A small network was shown many inputs. Here are its activations along a few directions, one row for each input.
Each table varies a few parts of the input and shows all the possible inputs, shuffled.
Descriptions start from the smaller parts, as in this example, which fits no table here: line(4) and (point or ring(9) or (values(3) and ring(8))).
Shared parts are said once, and a part with two or three values counts as separate values.
In the rows, 128 means zero.

Other details of the inputs shift rows strongly along three fixed directions, in all tables alike. That doesn't count.
These rows show it; all are for the same input, with only those details redrawn:
[163  70 143 127 107 135 201  44 163 203 167  75 144 146]
[100 156 132 166  97 141 181 164 177 131  45 112 101 175]
[128 136 146 159 140 127 121 129 155 116 113 124 133 135]
[123 143 141 160 156 125  96 133 144 101 123 137 141 123]
[ 97 155 126 161 100 144 174 159 169 131  53 116 109 170]
[ 63 165  58 123 152 164 107 126  95 119 126 165 167 117]
[156 137 184 177 191 100  38 131 147  67 153 142 148  99]
[ 97 166 123 162 146 136 102 159 140  93  91 146 133 134]

A family of inputs:
R1: [104 153 110 149 119 128 135 151 104  67  66 144 108 156]
R2: [124 122  82  74 127 129  98 109 107 142 175 147 139 118]
R3: [159  96 189 135 141 103 104 132 169 154 145  79  98 126]
R4: [109 174 124 136 131 117  67 196 133  65 111 185 110 140]
R5: [116 149 114 137  74 120 169 167 168 125  63 143  93 181]
R6: [178  81 195 150 114 101 139 122 140  99 143  97  85 148]
R7: [162  61 129  88 124 121 145  68 100 147 186  87 116 120]
R8: [170 124 130  93 144 123 138 110  33 143 175 137 167  50]
R9: [157 104 179 163 150 106 100 114 164 122 159 115 126 114]
R10: [166 151 191 133 157 117 106 164 109 137 137 134 162  47]
R11: [117 128 155 148 132 134 118 152 154 122 137 124 112 131]
R12: [133 129  81  99 133 130 113  84 108 129 164 165 167 132]
R13: [ 98 119  93  97 147 149 101 111 110 154 175 122 142 100]
R14: [ 97 137  61  64 118 136 110 131 100 157 141 150 127 136]
R15: [ 88 121  76 117  72 174 242  98 150 203  87  96 130 178]
R16: [167 136 114  73  99 137 182 120  88 199 143 146 164  86]
R17: [183  78 198 132 121  85 126 128 143 117 123  71  69 147]
R18: [ 73 138  54 109 135 148 115 126  56  87 126 169 137 122]
Question: What is each input in this table made of?
Answer: values(3) and (point or line(5))
Question: The inputs of R3 and R17 match in every part but the values(3) part. If R10 is changed in the same way as R3 into R17, which row does it become?
Answer: R8
Question: Which other rows does R7 become when the line(5) part takes its other values? List them by row number.
Answer: R1, R6, R17, R18

A family of inputs:
R19: [ 80 150 110 158 139 138 115 150 139  97  82 125 115 148]
R20: [116 129 103 103  88 149 196 134 104 162 107 118 119 135]
R21: [114 119 161 113 156 123  52 166 180 164 181 107 106 104]
R22: [ 97 106  91 111  91 148 185 121 109 146 113 111 103 158]
R23: [142 119 152 152 153 117  89 114 149 107 157 136 139 134]
R24: [ 79 150  78 123 144 164 111 126  95 118 151 164 163 110]
R25: [ 96 147  88 131 121 135 126 128 151 127  98 138 129 158]
R26: [141  92 137 135 130 128 147  74 156 153 149  88 131 148]
R27: [149  77 137 118 120 116 150  84 125 143 147  84 107 142]
R28: [ 99 170 128 154 129 144 133 171 133 112  87 143 131 123]
R29: [147 117 134 108 168 118  87 111  72 120 173 131 157  69]
R30: [149 143 140 128 188 122  62 110 109 124 167 148 180  78]
R31: [105 145  69  86 125 141 115 130  74 129 160 181 155 101]
R32: [164  85 135 109 102 109 149  92 141 148 158 116 115 149]
R33: [144 110 129 111 153 125  84 107  84 104 195 149 147  91]
R34: [171  93 143 108  96 114 157 101 138 153 160 122 121 135]
R35: [ 95 146  71 106 125 155 136 113 107 153 158 171 171 110]
R36: [135 174 161 145  98 114 157 208 151 115  19 118  81 156]
R37: [ 85 158 116 159 141 139 100 162 136  84  98 149 123 143]
R38: [ 92 123  94 129  99 164 189 115 140 154 119 120 128 158]
R39: [157 109 155 131 129 131 163  94 144 173 140  93 150 115]
R40: [162 116 195 176 102 113 164 142 205 125 100 100  93 175]
R41: [100 153 107 131 139 121  92 161 112  77  84 135 100 144]
R42: [162 113 184 168 101 100 151 130 215 127  89  99  92 178]
R43: [108 145 114 119 106 140 154 159 103 120 109 142 114 128]
R44: [168 113 147 123 124 120 156  92 157 183 135 108 153 117]
R45: [170 140 178 140 148  98  83 158 120  90 137 145 123 104]
R46: [164  88 144 112 106 121 158  98 133 146 164 113 115 147]
R47: [108 151  90 114 127 116  96 148 120  97  93 148 110 147]
R48: [138  85 147 146 123 137 163  87 150 149 163 100 130 136]
R49: [141 131 133 125 182 131  82  99 103 133 170 134 179  74]
R50: [ 92 163 116 146 137 148 121 158 120 108 117 157 142 115]
R51: [114 170 128 127 135 125 110 184 100  96  80 142 121 111]
R52: [164  94 155 118 115 121 168 105 113 160 145  93 123 109]
R53: [140 111 138 124 163 119  70 118  80  88 190 150 142  83]
R54: [159 146 177 158 152 112  99 143 151 116 126 131 142 110]
R55: [147 106 147 132 142 134 153  90 129 172 142  95 153 102]
R56: [117 145  76  79 122 136 133 126  83 152 131 153 156 104]
R57: [112 141  97 118  92 151 190 124 143 178 107 134 143 140]
R58: [159 115 180 154 126  93 112 145 158  88  98  97  80 155]
R59: [144 116 146 145 149 115 100 100 157 121 143 115 134 144]
R60: [101 127  87 121  90 153 183 116 153 161 119 136 132 162]
R61: [102 134 104 120 108 142 146 151 110 108 113 138 107 145]
R62: [ 96 116  80  97  99 149 169 113 106 143 116 118 112 157]
R63: [149 132 166 157 147 119  93 131 150 104 152 143 140 121]
R64: [120 175 126 122 133 122 106 185 104 101  80 150 124 119]
R65: [ 79 153  83 127 152 161 118 131  84 128 141 157 167  91]
R66: [121 124 115 118  60 124 199 145 166 147  60 109  75 195]
R67: [143  93 135 134 133 127 145  71 157 154 145  86 130 148]
R68: [ 82 150  49 106 163 142  72 101 104 118 149 168 169 119]
R69: [147 122 166 155 149 124 124 121 136 133 139 112 143  98]
R70: [186 143 204 157 110  82 124 182 171 102  76 120  88 133]
R71: [161  88 135 108 115 112 144  84 135 149 149  96 113 155]
R72: [150 143 170 158 164 114  74 140 138  96 160 156 150 101]
R73: [145 136 132 121 176 127  81 102 108 135 175 144 184  83]
R74: [130 113 159 167 162 118  85 121 141  91 152 127 131 120]
R75: [172 126 193 160 120  82 113 159 179  88  73  97  68 173]
R76: [153 141 179 163 154 116 103 142 147 111 125 122 138 103]
R77: [179 103 137  93 120 110 147  93 120 174 149 113 142 108]
R78: [144  96 157 145 120 135 171  96 143 161 159 104 138 118]
R79: [100 150 121 133 120 135 133 174  97 100 104 148 111 116]
R80: [111 155 113 123 113 134 121 169 109 100 107 158 114 138]
R81: [ 97 115  82 102  96 150 172 119 104 143 121 123 113 156]
R82: [160 138 158 144 149 111  97 126 148 127 144 140 154 100]
R83: [161 111 154 132 120 131 164  96 150 172 153 111 148 126]
R84: [106 161 129 139 131 129 117 186  96  89  90 148 112 109]
R85: [145  97 106 106 136 138 123  61 122 165 212 145 178 105]
R86: [ 90 140  66  91 139 142  96 122  79 109 143 162 138 132]
R87: [ 79 148 114 158 135 141 118 152 139  95  87 133 114 147]
R88: [129 123 174 104 152 103  34 196 159 132 167 113  78 102]
R89: [163 125 162 139 140  93  74 149 138  74 147 154 112 123]
R90: [164  88 129 105 109 105 142  84 143 150 148 104 114 151]
R91: [114 162 118 118 132 131 123 169  97 114  81 136 122 112]
R92: [122 166 119 123 108 121 128 181 119 109  86 159 115 126]
R93: [ 80 150 102 144 130 147 125 142 138 107  95 136 122 152]
R94: [139  73 109  97 139 136 131  67  82 141 214 123 146 104]
R95: [ 88 120  91 127 105 168 183 111 121 161 131 123 139 136]
R96: [ 85 118  84 129 114 154 175 100 137 159 100  98 122 160]
R97: [169 129 181 140 128 101 111 153 133 102 137 137 112 121]
R98: [160 115 168 141 133  99  96 139 139  91 135 129 103 144]
R99: [ 79 155  74 114 166 160 105 121  73 135 144 153 183  79]
R100: [117 161 130 130 116 130 138 179 110 110  78 133 109 123]
R101: [146 107 151 142 133 120 125  96 164 134 145 112 129 151]
R102: [ 92 155  92 135 142 138 107 131 137 115  99 138 131 154]
R103: [151  78 135 117 123 115 148  82 126 144 143  82 106 142]
R104: [120 156 112 110 111 135 146 159 104 134  96 140 123 128]
R105: [163 146 171 151 149 102  95 142 159 120 119 134 146 106]
R106: [ 96 107  90 107  94 146 181 115 111 146 108 107 102 159]
R107: [ 93 127  75 117  99 151 166 109 143 159 122 139 138 161]
R108: [114 126 103 102 101 146 192 130  98 171  90 103 120 125]
Question: The inputs of R95 and R53 match in every part but one. If R60 is changed in the same way as R95 into R53, which row does it become?
Answer: R89
Question: The inputs of R78 and R79 match in every part but one. If R99 is changed in the same way as R78 into R79, which row does it become?
Answer: R29
Question: The inputs of R85 and R34 match in every part but one. If R82 is changed in the same way as R85 into R34, which row does it become?
Answer: R70
Question: What is each input in this table made of?
Answer: values(2) and (point or (line(4) and line(11)))
Question: Which other rows does R104 become when the values(2) part takes its other values? List them by row number.
Answer: R54
Question: Which other rows does R26 become when the values(2) part takes its other values? List them by row number.
Answer: R58

A family of inputs:
R109: [102 165 119 126 147 132  88 177 103 101 111 154 129 103]
R110: [ 97 157 103 134 155 136  88 150  88  81 120 159 139 108]
R111: [175  61 144 112 124 124 156  37 155 187 205  90 149 133]
R112: [ 87 141  55  80  94 170 190 117  97 189 122 137 151 129]
R113: [159 111 138 110 138 122 122  98 119 157 177 131 156  99]
R114: [137  96 126 120 147 128 109  82 131 143 183 115 143 120]
R115: [ 95 163  87 106 163 140  70 151  76 108 145 173 160  83]
R116: [134 135 163 160 123 117 136 159 141  97  86 116 100 141]
R117: [170 108 172 152 119 110 151 112 152 127 126 110 121 137]
R118: [124 135 111 127 147 133 109 115  99 107 144 150 153 110]
R119: [137 140 151 154 127 118 131 147 136 100  95 128 116 137]
R120: [121 133 156 158 126 119 118 158 167 106  95 114  96 154]
R121: [159 101 153 135 132 117 138  97 127 130 148 111 133 121]
R122: [136 123 122 105 120 108 101 147 111 100 131 139  97 139]
R123: [ 89 141  65  87  91 166 194 125 104 189 109 130 140 136]
R124: [103 144 115 120  64 150 223 167 152 177  51  99  90 166]
R125: [132 142 164 168 116 113 126 162 186 106  82 122  97 163]
R126: [106 129 104 124 152 134  90 116 120 117 152 142 143 120]
R127: [168 107 184 157 148  99  93 115 171 111 149 111 120 133]
Question: What is each input in this table made of?
Answer: point or (values(3) and line(6))
Question: Which other rows does R116 become when the values(3) part takes its other values? List them by row number.
Answer: R109, R120

A family of inputs:
R128: [ 45 195  26  92 141 159  83 169  69  95 113 203 162 105]
R129: [197  90 218 150 161  65  53 129 154  71 164 106  93 109]
R130: [ 94 157 110 127  88 147 192 166 151 173  58 118 110 158]
R131: [102 157 118 135 127 135 126 163 131 129  90 144 134 118]
R132: [ 93 159 116 142  87 161 207 165 146 160  62 116 116 148]
R133: [165  89 151 113 128 134 162  71 141 190 182  92 160  97]
R134: [108 144 133 150  81 142 207 164 158 162  54 113 105 161]
R135: [119  85  62  71 167 141  81  53  40 137 247 152 170  81]
R136: [144 116 125 110  82 131 188 112 156 184 119 105 112 158]
R137: [115 149 104 132  79 140 200 147 138 141  62 125 109 171]
R138: [210 110 225 168 160  72  68 128 163  81 166 129 121 106]
R139: [161 139 203 164 150  81  51 190 157  47 102 135  96 127]
R140: [ 96 143 104 107  77 144 185 165 141 149  66 115  88 180]
R141: [ 92 155 165 230 181 112  31 154 227  29  92 141 104 179]
R142: [169  61 135 108  91 120 200  64 129 171 151  72 103 156]
R143: [ 54 179  30 103 170 169  85 130  38 112 136 196 194  81]
R144: [168  89 151 127 106 141 212  67 142 196 148  77 149 126]
R145: [186  73 150 105 177 105  71  49  85 113 235 129 169  87]
R146: [143 185 201 188 162 105  57 215 164  68  78 140 109 108]
R147: [176  51 133  84 120 115 148  48 119 186 212  82 121 129]
R148: [ 52 162  29  83 155 167  80 140  39  96 152 197 162 103]
Question: What is each input in this table made of?
Answer: point or (line(4) and line(5))
